m =
[[132 104 132 103 125 103]
 [ 80  71  86 100 111  94]
 [110 131 102 112  92 107]
 [118 136 105 110  76 118]
 [110 128  79 104  99 137]
 [115 100 122 106 163  79]
 [101 102 121 159 115 104]
 [ 63 116  54  98 122  61]
 [ 97 142  46  61  85  82]
 [120  83 126  75 121  67]
 [ 71  72 111 114  87  66]
 [ 56 109  80  94  86 109]
 [ 57  79 101 107  99  68]
 [128  85  74  88 108 105]]
m[0][-6] => 132
m[-12][-6] => 110
m[-11][0] => 118
m[-2][0] => 57
m[-6][-3] => 61
m[:, 0] => [132, 80, 110, 118, 110, 115, 101, 63, 97, 120, 71, 56, 57, 128]
m[-12] => [110, 131, 102, 112, 92, 107]
m[-1][-4] => 74
m[10][-3] => 114
m[11][4] => 86
m[:, -4] => [132, 86, 102, 105, 79, 122, 121, 54, 46, 126, 111, 80, 101, 74]
m[3][4] => 76
m[-7][-3] => 98
m[-9][-5] => 100
m[:, -2] => [125, 111, 92, 76, 99, 163, 115, 122, 85, 121, 87, 86, 99, 108]
m[5][-6] => 115
m[:, 3] => [103, 100, 112, 110, 104, 106, 159, 98, 61, 75, 114, 94, 107, 88]
m[-13][-4] => 86
m[-2][-3] => 107
m[-11][1] => 136
m[2][-4] => 102
m[6] => [101, 102, 121, 159, 115, 104]
m[-14][-1] => 103
m[8][4] => 85
m[4][4] => 99
m[-8][-5] => 102
m[-14][2] => 132
m[10][1] => 72
m[6][-4] => 121
m[13][0] => 128
m[8][-1] => 82

W = ((92, 105, 116, 114, 137, 102, 130, 84, 131, 62, 97), (58, 83, 84, 108, 105, 79, 72, 123, 111, 133, 75), (69, 78, 110, 78, 98, 65, 110, 134, 100, 111, 85), (128, 79, 129, 103, 125, 86, 96, 75, 64, 102, 72), (108, 102, 104, 113, 90, 113, 110, 65, 95, 97, 108), (95, 120, 111, 108, 167, 73, 99, 98, 88, 89, 135), (116, 114, 92, 80, 84, 129, 99, 99, 78, 116, 106), (125, 110, 105, 83, 87, 134, 98, 93, 87, 119, 106))
W[0, 0]: 92
W[2]: [69, 78, 110, 78, 98, 65, 110, 134, 100, 111, 85]
W[3, 3]: 103
W[7, 3]: 83
W[7, 9]: 119
W[:, 10]: [97, 75, 85, 72, 108, 135, 106, 106]
W[0, 9]: 62
W[1, 5]: 79
W[6, 0]: 116
W[4, 2]: 104
W[5, 2]: 111
W[1, 2]: 84
W[1, 10]: 75
W[1, 6]: 72
W[3, 2]: 129
W[7, 7]: 93
W[4, 1]: 102
W[6, 4]: 84
W[1, 3]: 108
W[2, 4]: 98
W[3, 7]: 75
W[0, 6]: 130
W[5]: [95, 120, 111, 108, 167, 73, 99, 98, 88, 89, 135]
W[7, 6]: 98
W[1, 0]: 58
W[2, 7]: 134
W[3, 1]: 79
W[0]: [92, 105, 116, 114, 137, 102, 130, 84, 131, 62, 97]
W[2, 1]: 78
W[:, 7]: [84, 123, 134, 75, 65, 98, 99, 93]
W[6, 8]: 78
W[6, 7]: 99
W[4, 3]: 113
W[:, 8]: [131, 111, 100, 64, 95, 88, 78, 87]
W[1, 7]: 123
W[7]: [125, 110, 105, 83, 87, 134, 98, 93, 87, 119, 106]

arr =
[[91, 106, 93, 109, 95, 120, 94, 93, 97, 105, 83, 103],
 [93, 103, 106, 84, 109, 105, 126, 92, 100, 117, 110, 117],
 [65, 105, 125, 111, 110, 94, 105, 147, 112, 97, 49, 95],
 [129, 90, 97, 70, 79, 101, 93, 88, 143, 120, 127, 74],
 [68, 98, 113, 88, 121, 104, 139, 112, 100, 152, 80, 117],
 [106, 94, 118, 79, 93, 107, 79, 76, 101, 103, 166, 100],
 [89, 104, 76, 104, 90, 126, 108, 64, 75, 120, 112, 135]]
arr[0,0] = 91
arr[3] = [129, 90, 97, 70, 79, 101, 93, 88, 143, 120, 127, 74]
arr[3,5] = 101
arr[4,2] = 113
arr[4,3] = 88
arr[0,4] = 95
arr[2,3] = 111
arr[2,2] = 125
arr[2,10] = 49
arr[:, 7] = [93, 92, 147, 88, 112, 76, 64]
arr[6,0] = 89
arr[0,2] = 93
arr[5] = [106, 94, 118, 79, 93, 107, 79, 76, 101, 103, 166, 100]
arr[0,5] = 120
arr[0] = [91, 106, 93, 109, 95, 120, 94, 93, 97, 105, 83, 103]
arr[2,1] = 105
arr[:, 2] = [93, 106, 125, 97, 113, 118, 76]
arr[1] = [93, 103, 106, 84, 109, 105, 126, 92, 100, 117, 110, 117]
arr[0,7] = 93
arr[4] = [68, 98, 113, 88, 121, 104, 139, 112, 100, 152, 80, 117]
arr[5,2] = 118
arr[5,0] = 106
arr[0,10] = 83
arr[5,10] = 166
arr[2] = [65, 105, 125, 111, 110, 94, 105, 147, 112, 97, 49, 95]
arr[1,2] = 106
arr[2,9] = 97
arr[4,8] = 100

X = [ 80 112 116 106  61  31  61 123  96 138  90 128]
X[0] -> 80
X[-5] -> 123
X[6] -> 61
X[9] -> 138
X[8] -> 96

x =
98; 40; 109; 100; 57; 111; 139; 95; 80; 100
100; 60; 104; 110; 97; 153; 78; 73; 49; 100
100; 100; 109; 56; 76; 69; 138; 131; 141; 86
59; 71; 134; 100; 82; 70; 108; 142; 105; 102
87; 109; 150; 86; 114; 96; 80; 90; 56; 100
x[0, 0] = 98
x[2, 1] = 100
x[4, 9] = 100
x[2, 9] = 86
x[3, 5] = 70
x[1, 4] = 97
x[0, 7] = 95
x[3, 7] = 142
x[2, 5] = 69
x[4, 0] = 87
x[1, 7] = 73
x[4] = [87, 109, 150, 86, 114, 96, 80, 90, 56, 100]
x[0, 6] = 139
x[0, 2] = 109
x[:, 6] = [139, 78, 138, 108, 80]
x[1, 3] = 110
x[:, 2] = [109, 104, 109, 134, 150]
x[2, 6] = 138
x[0, 5] = 111
x[0, 4] = 57
x[4, 5] = 96

B = 134,88,153,161,61,109,68,102,97,53,48,98,123
B[-13]: 134
B[-9]: 61
B[-8]: 109
